These are the activations of a small neural network, seen along a few directions. Each row is one input.
Each table varies a few parts of the input and shows all the possible inputs, shuffled.
Descriptions start from the smaller parts, as in this example, which fits no table here: one of 3 separate values, together with either a single point or one of 11 places along a line or (one of 4 places along a line, together with one of 8 places around a ring).
Shared parts are said once, and a part with two or three values counts as separate values.

Other details of the inputs shift rows strongly along two fixed directions, in all tables alike. That doesn't count.

A family of inputs:
x1: [ 57 -31  33  36 -25   4 -16  65 -13  44  14]
x2: [ -7  -1   8 -12  -3  19  16  18  21 -10 -11]
x3: [  2 -12 -15  14  11 -12 -11 -33  -1   6  -7]
x4: [ -7   1 -15 -13   1 -12 -20 -29 -15   7   2]
x5: [  0  -4 -16  16  20  -1 -13 -27  -1  15 -13]
x6: [ 10  -6   4   1 -17  13  23   0  17 -20 -10]
x7: [ -5  -3 -14  13   1 -12 -11 -31 -18  -1 -11]
x8: [  1  20  -1 -13 -10  26  12   8  17  -6  18]
x9: [-10  11 -14  -7   3 -17 -15 -30  -7  12  15]
x10: [ -7   5 -15  15   9  -1 -13 -24 -19   7 -17]
x11: [-22  -8  -7  -6   8 -24  -8 -17 -13   7 -11]
x12: [  2   7   1 -20 -23  18  12   1   8 -19  16]
x13: [ -3   2 -12  11  13  -8  -9 -23  -9  14 -25]
x14: [-10   2  18 -17   0  17  26  19   8 -10 -10]
x15: [  6  22 -23   3  34 -35  -9  -5 -24 -18  -4]
x16: [-26   7  -7  -1  15 -15  -8 -10 -15  15 -12]
x17: [ -1 -16  18 -17   2   6  27   9  26 -11   0]
x18: [  4   3   2   6 -22  18  20  -1   5 -27   4]
x19: [-23  -1   6  -9  13 -29   0 -19 -18   9  -8]
x20: [-25   2  -6   1  10 -29  -3 -18  -5  12   2]
x21: [ -7  11   0  -7 -12  31   6  11   9 -19  10]
x22: [-11   3 -14  -1  14  -1 -29 -21  -5   9  -7]
x23: [  2  16   1  13 -10  26  21   5  14 -14   5]
x24: [-25   8   5  -7  21 -18  -2 -12 -18  17 -14]
x25: [ -8 -13 -15  -1  14 -11 -24 -28   3   6   6]
x26: [  8   8   0 -20 -10  30   4   6  19 -10   2]
x27: [ 10   1  -3 -18  -2  31   8   6  27  -4   8]
x28: [ -9  10 -16 -11   9  -1 -22 -22 -15  15  -4]
x29: [  0 -13 -13  11  13 -18  -3 -30  -1  11 -12]
x30: [ 12  -7  -2 -20 -11  20   9  -1  27 -12  15]
x31: [-13  12  19 -10   3  12  30  18  16  -5   3]
x32: [ -6   2   2  -9 -20  19   7   4   9 -27  16]
x33: [ 42 -35  39  21 -20  -2 -21  77  -8  47  19]
x34: [  0  16  -1 -18 -14  29  10   8   8 -11  10]
x35: [-15  -7   2  -7  33 -16  -5 -14   1  24 -16]
x36: [-10  -6 -13  -3   5 -12 -27 -28  -4   1  -1]
x37: [ -2   3 -13  14  12  -2 -17 -26  -9   9 -20]
x38: [-18   6 -13   4   6 -16 -19 -27  -6   5  15]
x39: [  1  10   2   5 -12  23  27   9   5 -14  -8]
x40: [-19  15 -14   6  14  -5 -21 -20  -7  13   9]
x41: [ -9  -4 -17   1  22   0 -26 -21   3  15  -1]
x42: [-17   0   5  -9  25 -17  -8 -13  -7  19 -22]
x43: [-15 -17  -8  -4  18 -24  -8 -20   4  14  -7]
x44: [-12   1   6 -11  -6  20  20  20  11 -12  -8]
x45: [ 10   0   1 -22 -19  19   6   0  20 -18   8]
x46: [ 19  26  -7   0  15  -5  23  26  11 -39  14]
x47: [ 60 -13  10  31  13 -54 -55  51 -48  35  12]
x48: [-11  14 -12  18  13 -12   0 -22 -10  17  -9]
x49: [ 75 -20  22  26  -2 -20 -22  81 -16  14  28]
x50: [ -5   5  -1  -8 -11  33   4  11  10 -19   4]
x51: [ -5 -10   9 -14 -12   7  18  11  22 -17  -5]
x52: [  5  -4   3   1 -20  14  26   2   7 -22  -7]
x53: [ 12  -5   2   4 -19  19  14  -3  17 -25  -5]
x54: [  2  12   1   8 -14  29  18   6   5 -19  -3]
x55: [ 55 -10   9  32  10 -53 -51  52 -58  32  15]
x56: [ -8  -7  19 -19  -9   6  27  12   9 -18  -4]
x57: [ -3  -4   0 -10 -19  22   5   4  11 -27  11]
x58: [  2   1   4   3 -21  12  29   2   5 -22  -2]
x59: [-23   3   6  -4  16 -32   2 -19  -8  14   0]
x60: [ 34 -28  42  19 -41 -15 -17  72 -26  32  27]
x61: [-14  11   8  -5  -3  15  24  20  19  -6   5]
x62: [  4   7   2  11 -19  15  23  -2  15 -21  11]
x63: [-16  -9   6 -12  16 -28  -6 -21  -6  11 -16]
x64: [ -9   5 -11  16   5 -23   2 -28 -10   9  -3]
x65: [  3   4   1   3 -11  26  25   9   6 -14 -13]
Each input here is: one of 5 places along a line, together with either a single point or (one of 2 separate values, together with one of 6 places along a line).
Changing only the place on the line of 5 turns x51 into x11. The same change can be made to x63. Which row results?
Answer: x56
Which other rows agree with x21 in the place on the line of 5? List them by row number.
Answer: x12, x15, x16, x18, x19, x24, x32, x34, x39, x54, x58, x60
Change only the choice among 2 separate values in x37. List by row number the other rows that result.
Answer: x53
Start at x9 and move only the place on the line of 5, one step at a time. The first step leads to x12. Which rows follow, in order?
Answer: x4, x45, x30
Change only the choice among 2 separate values in x26. List by row number the other rows that result.
Answer: x45
Start at x14 and move only the place on the line of 6, one step at a time. The first step leads to x44. Which rows follow, in order?
Answer: x65, x10, x50, x28
Change only the place on the line of 5 in x36. List by row number the other rows that result.
Answer: x25, x32, x38, x57

A family of inputs:
x66: [ 18  -8  13  19 -31 -24 -47  19 -39  37  36]
x67: [-37   9 -38 -16  24  -4 -15 -73   4  -4 -14]
x68: [-42  -2 -30 -17  49 -38  -8 -71   5   7 -31]
x69: [ 28   3  26  -7 -51  67  27  60  31 -25  33]
x70: [ 21 -15  23  38 -19  -8 -24  26 -32  46   4]
x71: [-50  16 -17 -13  29 -33  25 -54  -6 -11 -29]
x72: [-48   8 -27 -11  53 -32  -5 -65  -6   8 -40]
x73: [-36  27  -7 -34 -20  84  97 -22  72 -93 -22]
x74: [-46   4 -22 -17  42 -29  12 -63   9  -8 -31]
x75: [ 60   6 -17  53  11 -32 -49  22 -47  22  12]
x76: [-39  28 -12 -59   2  47  70 -20  66 -83   2]
x77: [-30  23 -11 -56   7  80  88  -5  91 -83 -15]
x78: [ 16  -7  11  19 -27 -19 -48  23 -41  38  32]
x79: [ 21 -21  26  25   6 -26 -27  38 -26  53  -1]
x80: [ 20   7  41 -29 -52  55  50  87  40 -51  41]
x81: [ 22 -14  13  14 -26  -5 -38  24 -27  31  28]
x82: [-48  18 -19 -10  43 -15  17 -48   2  -3 -32]
x83: [ 28 -35  14  29 -16 -26 -44   7 -24  51   6]
x84: [-40   7 -42   1  40 -10 -17 -81   4  15 -36]
x85: [ 33 -18  19  12 -28  11 -33  31 -14  31  21]
x86: [ 30 -29  25   3  -9 -10 -21  47  -7  31  15]
x87: [ 25 -30  21  31 -23 -19 -27  15 -23  38   7]
x88: [  2  32 -55   5  31 -10  12 -56   7 -59 -12]
x89: [ 12  -1  21   5  -7 -31 -44  39 -40  41  26]
x90: [ 34 -28  22  23 -26   8 -25  32  -8  34   5]
x91: [-27  11 -15 -39 -16  83  84 -25  87 -89 -19]
x92: [-39  46 -18 -45 -22  87  77 -16  70 -91   7]
x93: [-39  43 -16 -50 -27  86  77 -17  69 -97   5]
x94: [-38   7 -28 -26  42 -33 -15 -64   1   3 -13]
x95: [-47   7 -18  -9  40 -42   5 -61 -10   2 -28]
x96: [ 38  -5  32  -9 -56  82  38  68  48 -32  30]
x97: [ 21  -8  47   0 -43  25  52  77  13 -21  12]
x98: [ 59   4  -6  40  26 -46 -43  43 -44  23  12]
x99: [-44  18 -39 -19  20 -10 -10 -79   1 -13  -6]
x100: [ 24 -28  33  15 -10 -16  -9  48 -13  29   6]
x101: [ 23   5  43 -27 -55  47  48  83  39 -48  45]
x102: [ 27 -30  21   5  -3 -29 -31  29 -15  41  14]
x103: [ 35 -22  16  20 -22  14 -28  33  -6  39  14]
x104: [-39   9 -20  -5   8   1  25 -61  10 -23 -22]
x105: [-45  23 -29 -30  41 -18 -10 -53  -3  -5 -14]
x106: [-52  25 -21  -6  40 -25  19 -50 -10   3 -35]
x107: [ 29 -17  31  14 -41  38  17  45  14  -3   6]
x108: [ 32 -17  39   0 -62  73  59  66  49 -45  15]
x109: [ 60   2 -15  48   7 -35 -51  20 -50  17  10]
x110: [ 32 -10  40 -29 -44  63  51  81  53 -45  30]
x111: [ 18 -12  24  36 -28 -16 -18  25 -43  41   0]
x112: [ 28   1  37 -15 -33  44  25  80  26 -15  33]
x113: [ 18 -21  34  16 -11 -21  -6  45 -23  28   6]
x114: [ 56   3  -7  35  24 -51 -44  36 -47  17   8]
x115: [-35   0 -41  -9  29 -12 -19 -76   1   7 -22]
x116: [ 13 -15  19  36 -26 -24 -18  18 -43  39   2]
x117: [-42  15 -31 -29  48 -20 -14 -61   1   3 -21]
x118: [-38   6 -43 -10  35 -10 -23 -83  -1  10 -29]
x119: [-44   7 -33 -12  58 -25 -10 -64   5  16 -37]
x120: [ 65  -2   5  27   3 -33 -16  54 -23 -10  22]
x121: [-35  24 -29 -24   7  24   8 -50  16 -27  -6]
x122: [-45  16 -37 -19  59 -31 -26 -69  -7  21 -22]
x123: [ 23 -28  20  16   7 -32 -40  29 -25  55  -3]
x124: [ 27  -7  44   5 -73  56  68  64  31 -43  18]
x125: [ 28 -33   8  24 -14 -27 -53   4 -29  54  13]
x126: [  7   2  13  12   5 -38 -51  30 -44  54  24]
x127: [ 28 -12  41   3 -63  65  59  66  36 -42  17]
x128: [ 20 -22  13  41  -4 -22 -45  10 -37  62  -2]
x129: [ -1  30 -61  13  42 -23  -9 -61 -12 -40 -17]
x130: [ 17   0  46  -6 -41  38  60  75  21 -29   6]
x131: [ 59  -3  -3  34  17 -48 -37  44 -42  10  15]
x132: [ 13  -9  17  43 -17 -24 -27  17 -48  55  -1]
x133: [ 28 -27  20  10   3 -26 -43  34 -25  53   7]
x134: [-40   0 -26 -21  42 -17   5 -54  16  -6 -31]
x135: [-51  17 -37 -24  50 -41 -25 -68 -17   9 -13]
x136: [-52  17 -21 -15  44 -22  14 -58  -3  -6 -37]
x137: [-30   9 -29 -22  10  10   5 -63  21 -21  -7]
Changing only one part turns x94 into x122. The same change can be made to x99. Which row results?
Answer: x69
Describe the family of inputs behind these rows.
Answer: one of 2 separate values, together with one of 4 places along a line, together with either a single point or one of 8 places along a line
Which other rows agree with x75 in the place on the line of 4 and the choice among 2 separate values? List them by row number.
Answer: x69, x70, x84, x92, x96, x103, x128, x132
Change only the choice among 2 separate values in x66. List by row number the other rows that result.
Answer: x101
Change only the place on the line of 8 in x72. List by row number the other rows that result.
Answer: x89, x105, x117, x123, x130, x133, x136

A family of inputs:
x138: [-23  19 -12 -41 -18  60  41  -1  47 -51   3]
x139: [ 23 -16  25   6 -14   5 -26  47   0  28  23]
x140: [-50  20 -32   0  42 -39  10 -61 -16   8 -41]
x141: [ 21 -14  16  20 -23  14 -14  15 -22  26   3]
x142: [ 38 -25  28  18 -20  -2  -1  37  -9  29   3]
x143: [-43   7 -34   5  42 -18 -13 -75   0  10 -36]
x144: [-12  -4  11 -19  -6  39  69   3  43 -58 -11]
x145: [-31  29   6 -39   6  31  63   7  42 -56  -1]
x146: [ 89  23  -5  31 -15  13   5  77   1 -63  32]
x147: [ 11 -22   2  35 -17 -25 -44 -20 -41  52  11]
x148: [-51  11 -23 -25  47 -38 -16 -57  -5  -5 -25]
x149: [ 32 -18  27  -4 -13  -5 -14  45  -5  28  21]
x150: [ -3 -11 -10  11 -10 -36 -61 -18 -35  52  20]
Describe the family of inputs behind these rows.
Answer: either a single point or (one of 2 separate values, together with one of 6 places along a line)
Change only the choice among 2 separate values in x150. List by row number the other rows that result.
Answer: x147

A family of inputs:
x151: [  4  16  11 -17 -15  41  66  28  40 -67   1]
x152: [-27  38 -23 -39 -11  63  65 -24  59 -89   0]
x153: [-49  22 -45 -18  65 -51 -22 -73 -16   1 -21]
x154: [ 39 -11  16  32 -26  -9 -32  35 -34  30  22]
x155: [ -4 -43  47   9 -45   6 -30  28 -17  77  13]
x156: [ 24  -4  12  18  -4 -10   8  27  -9   1  -3]
x157: [  1   5  -7 -18  24 -10  -3   1   8  -6   1]
x158: [ 28 -15  10  28   4 -16  -6  25 -15  16  -9]
x159: [ 28   6  16 -16 -41  58  34  53  40 -46  34]
x160: [-26 -31  45  -8 -17  -5  -4  15  -4  56  -6]
x161: [-17   9 -38  -9  35 -22 -40 -52 -11  15  -5]
x162: [-30  19 -30   1  48 -56 -32 -49 -37  18 -17]
x163: [-26  19 -38  -4  15  10  21 -61  15 -35 -22]
x164: [ 57 -28  23  43 -32   2 -25  48 -20  29  13]
Changing only one part turns x163 into x156. The same change can be made to x154. Which row results?
Answer: x151
Describe the family of inputs behind these rows.
Answer: one of 2 separate values, together with either a single point or one of 6 places along a line
